Here are a small network's activations along a few directions, averaged over the inputs that share one value of a field.
Related values have similar rows: they may be neighbours, one step apart, or belong to one group.
In the rows, zero is written as 500.
Random noise pushes rows far along 4 fixed directions. That doesn't count. These rows show it; they differ only by the noise:
382,539,647,627,490,612,527,463,536,757,495,589,390,508,530,498,469,648
413,537,531,474,341,454,472,565,601,725,373,546,451,342,271,561,766,691
359,657,483,776,453,532,482,476,318,636,558,385,411,534,604,409,550,684
415,592,613,750,523,581,563,419,413,727,577,473,492,531,602,428,486,648
398,677,474,699,373,429,502,492,396,696,505,358,552,370,404,448,813,728
547,400,231,525,400,375,376,683,280,310,409,382,340,662,518,447,401,524


Field SUDE:
dadir: 493,476,565,574,529,545,543,421,523,416,364,461,367,632,573,443,509,485
gize: 514,575,599,388,527,586,620,364,774,646,566,689,612,364,259,547,449,565
geke: 477,684,725,475,395,605,469,347,759,734,371,462,519,364,429,483,854,619
gam: 519,659,635,578,583,541,542,386,645,688,552,427,809,230,338,546,627,452
kupu: 348,420,467,514,453,623,346,569,546,614,438,564,169,612,635,493,370,621
kur: 586,254,405,177,526,388,395,539,400,301,312,616,449,667,357,514,462,368
sevil: 737,312,363,558,489,317,610,558,332,428,533,311,680,625,443,464,483,426
molag: 709,457,876,495,679,588,680,409,733,589,559,595,660,344,547,490,514,353
mip: 594,582,780,579,618,543,599,415,709,578,550,575,529,380,592,546,570,434
tulu: 520,596,496,657,607,428,459,424,534,491,582,454,706,307,407,536,569,477
zibak: 586,375,468,382,497,434,634,653,613,538,608,548,660,442,332,452,549,587
vib: 644,307,513,277,538,486,471,364,721,570,281,611,628,389,249,574,469,488
tuk: 395,455,666,379,711,647,445,491,589,542,583,759,289,595,628,617,275,326
buk: 522,392,468,472,473,546,594,381,564,380,488,539,647,537,565,597,186,350
fup: 402,610,420,441,586,505,495,507,411,441,649,561,564,623,488,373,570,523
puz: 600,427,468,407,522,341,455,705,571,504,487,597,450,401,538,592,443,458
gile: 672,413,517,497,585,472,587,309,429,431,447,407,739,512,370,526,345,498
lidut: 384,499,367,494,398,476,520,455,289,329,606,509,542,563,595,531,581,380
nav: 484,468,587,317,626,516,448,533,477,449,584,518,499,451,526,580,489,357
nolu: 444,524,600,407,594,570,520,305,476,703,477,557,582,515,500,464,657,493
rar: 518,565,610,504,299,432,671,422,693,524,474,459,784,296,363,529,892,482
durob: 654,319,549,301,538,511,496,763,650,556,461,621,522,395,466,612,382,327
riz: 567,615,421,399,465,493,550,575,547,286,472,492,430,556,519,427,528,565
tizu: 321,594,578,571,273,514,600,520,588,694,613,489,591,314,481,595,690,634
Each value of SUDE is a pair of two hidden parts, and every pair occurs once (4 first parts, 6 second parts).
Question: gam and buk share the first part; gam and molag share the second. Which value has the first part of molag and the second part of buk?
Answer: rar
Question: lidut and tuk share the first part; lidut and tizu share the second. Which value has the first part of tizu and the second part of tuk?
Answer: puz
Question: dadir and geke share the first part; dadir and sevil share the second. Which value has the first part of sevil and the second part of geke?
Answer: kupu
Question: riz and mip share the first part; riz and gize share the second. Which value has the first part of gize and the second part of mip?
Answer: tulu
